A small network was shown many inputs. Here are its activations along a few directions, one row for each input.
In each table, some parts of the input vary, and every possible input appears once, in random order.
A made-up example of a description, with smaller parts first: one of 6 places along a line, together with either a single point or one of 9 places along a line or (one of 3 separate values, together with one of 8 places around a ring).
Shared parts are said once, and a part with two or three values counts as separate values.
In the rows, zero is written as 128.

Other details of the inputs shift rows strongly along two fixed directions, in all tables alike. That doesn't count.

Rows:
row 1: [129 135 144 107 112 150 140 134 146 137 121 135 127]
row 2: [124 138 127 122 137 130 170 133 145 125 123 154 103]
row 3: [146 109  94 206  92  88 174  69  67 190 139  39 186]
row 4: [123 141 144 130 135 116 141 131 137  95 115 148 106]
row 5: [122 137 159 115 116 132 122 121 123 125 119 164 112]
row 6: [132 136 132 116 127 134 153 141 158 114 119 124 125]
row 7: [120 122 116 113 119 156 124 119 163 149 107 126 141]
row 8: [126 140 138 132 144 120 144 125 141 107 119 156  96]
row 9: [123 122 109 127 132 142 138 127 177 126 104 117 141]
row 10: [157 122 125 221 100  65 137  66  53 158 139  40 174]
row 11: [126 129 129 113 122 147 141 132 167 133 115 121 139]
row 12: [133 138 136 127 131 127 143 140 157 103 116 122 123]
row 13: [128 125 128 135 136 133  96 114 164 112  97 124 136]
row 14: [127 133 142 110 112 149 112 119 155 142 115 131 137]
row 15: [112  90  42  96 206 119  93 225  48 114 232 131 114]
row 16: [155 124 118 198  85  80 189  85  46 178 152  45 171]
row 17: [123 126 132 123 122 150  94 111 157 138 102 135 141]
row 18: [135 139 145 129 132 126 127 134 153  96 116 126 119]
row 19: [130 134 134 133 135 127 116 126 167 102 109 116 130]
row 20: [147 125 134 197  76  74 174  69  18 186 155  79 158]
row 21: [110  88  50  75 187 141  89 219  36 146 237 144 121]
row 22: [128 131 122 122 130 138 141 137 171 120 113 115 137]
row 23: [113  74  44  95 194 136  21 206  64 123 214 111 154]
row 24: [124 141 154 132 131 117 126 122 129 100 113 154 107]
row 25: [133 137 159 115 116 140 109 124 136 127 117 142 126]
row 26: [128 133 124 129 134 130 132 135 170 110 109 112 133]
row 27: [122 135 132 114 128 138 169 128 140 138 125 158 103]
row 28: [122 123 126 113 118 154 106 114 158 147 106 133 144]
row 29: [119 135 144 106 114 139 153 131 130 135 124 157 114]
row 30: [132 139 151 107 109 147 122 125 140 135 120 141 127]
row 31: [128 136 152 127 132 128 120 116 126 123 121 169  98]
row 32: [112  74  21  98 203 131  60 224  81 114 212  95 155]
row 33: [124 128 134 111 115 151 129 126 159 143 116 126 139]
row 34: [135 139 153 129 130 124 111 126 142 102 113 131 119]
row 35: [120 137 137 110 120 134 165 135 139 124 121 151 113]
row 36: [123 138 145 110 119 141 139 116 125 147 126 169 102]
row 37: [123 138 133 119 127 126 166 140 142 112 118 147 114]
row 38: [123 139 157 125 122 125 118 120 123 111 117 161 106]
row 39: [124 138 153 119 124 135 127 112 125 138 121 170  99]
row 40: [133 131 147 126 122 134  93 118 155 118 109 129 131]
row 41: [125 128 119 137 140 133 113 119 172 108 100 119 133]
row 42: [122 138 136 126 132 118 156 137 142 101 117 144 108]
row 43: [154 128 129 223 106  57 166  63  24 164 150  77 140]
row 44: [129 130 150 118 118 144  97 119 152 132 112 134 136]
row 45: [135 135 159 124 121 131 104 125 137 113 117 139 122]
Each input here is: one of 5 places along a line, together with one of 9 places around a ring.
The inputs of row 23 and row 40 match in every part but the place on the line of 5. If row 7 is changed in the same way as row 23 into row 40, which row does it become?
> row 33
The inputs of row 14 and row 20 match in every part but the place on the line of 5. If row 44 is changed in the same way as row 14 into row 20, which row does it become?
> row 5
Change only the place on the line of 5 in row 19. List by row number the other rows that result.
> row 4, row 8, row 18, row 41

Rows:
row 46: [137 131 127 139 119 114 167 128 118 140 140  97 140]
row 47: [112 108 112  91 170 134  61 179  82 112 185 163 113]
row 48: [128 121 135  99 140 156  70 142 168 110 109 140 132]
row 49: [124 113  97 156 142 101 157 131  92 136 153 111 130]
row 50: [127 132 145 141 102 121 140  92  98 157 122 139 131]
row 51: [136 129 119 140 112 122 158 119 104 151 137 114 138]
row 52: [121 132 135  85 130 163 120 153 147 127 126 165 113]
row 53: [123 133 130 102 155 137 108 153 149 100 132 166  97]
row 54: [116 124  99  82 155 155 128 182 143 119 148 146 121]
row 55: [138 127 135 153 102 134 111  88 138 154 107  99 151]
row 56: [121 125 149  98 131 152  67 131 168 115 102 147 137]
row 57: [140 156 158 162 108 103 164  97 136 111  96 116 118]
row 58: [130 110 111 140 138  96  83 152  25 128 192 109 141]
row 59: [121 117 103 132 160 113 131 158 114 106 156 127 119]
row 60: [142 134 140 139 106 118 162 116 120 144 133 105 136]
row 61: [144 129 135 158 110 119 120  95 144 133  99  95 153]
row 62: [127 143 141  99 142 137 109 155 152  86 119 160 101]
row 63: [125  96  69 149 142 116 113 144 104 139 161  68 168]
row 64: [134 131 122 159 127  95 153 130 102 106 135 101 131]
row 65: [118 117 127 119 135 123 103 132  88 142 153 153 119]
row 66: [133 121 125 150 127 114 129 110  81 150 146 130 123]
row 67: [142 140 146 165 106 120 142  83 170 130  77  92 152]
row 68: [116 139 131 104 151 145 138 140 176 111 108 171  97]
row 69: [130 138 127 148 116 117 175 100 122 143 114 122 125]
row 70: [132 125 127 142 114 122 140 109  88 154 137 127 127]
row 71: [137 155 177 156  80 119 214  80 189 128  70 113 128]
row 72: [117 125 143  77 134 152 101 165 132 126 149 156 121]
row 73: [122 142 153 116 124 153 132 116 240  91  53 140 128]
row 74: [142 149 175 165 103 114 148  75 130 133  98 138 112]
row 75: [126 142 155 101 136 143  99 146 143  92 119 166 100]
row 76: [134 131 123 146 113 117 160 103 107 149 126 123 128]
row 77: [126 139 161  83 122 160 127 145 173 119 114 161 108]
row 78: [111 102  98  87 154 157  44 166 123 131 162 132 147]
row 79: [134 127 114 158 144  99 141 126  90 128 152 108 126]
row 80: [118 129 114 104 144 160 103 140 196 115 105 127 133]
row 81: [114 134 146  82 123 161 112 147 148 128 123 174 116]
row 82: [131 106  87 144 149 103 122 142  57 149 181 114 130]
row 83: [126 123 107 150 122 112 176 117 112 138 130 113 133]
row 84: [139 134 133 158 101 130 131  84 159 147  93  95 151]
row 85: [126 113  90 140 129 115 163 149  91 141 160  98 146]
The inputs of row 82 and row 65 match in every part but one. If row 53 is changed in the same way as row 82 into row 65, which row does it become?
> row 47
The inputs of row 58 and row 62 match in every part but one. If row 81 is changed in the same way as row 58 into row 62, which row does it become?
> row 51
Describe the family of inputs behind these rows.
> one of 5 places along a line, together with either one of 2 separate values or one of 6 places along a line
Which other rows agree with row 67 in the place on the line of 5? List them by row number.
> row 46, row 54, row 57, row 68, row 69, row 79, row 80
Which other rows agree with row 83 in the place on the line of 5? List them by row number.
> row 49, row 59, row 63, row 64, row 71, row 73, row 85
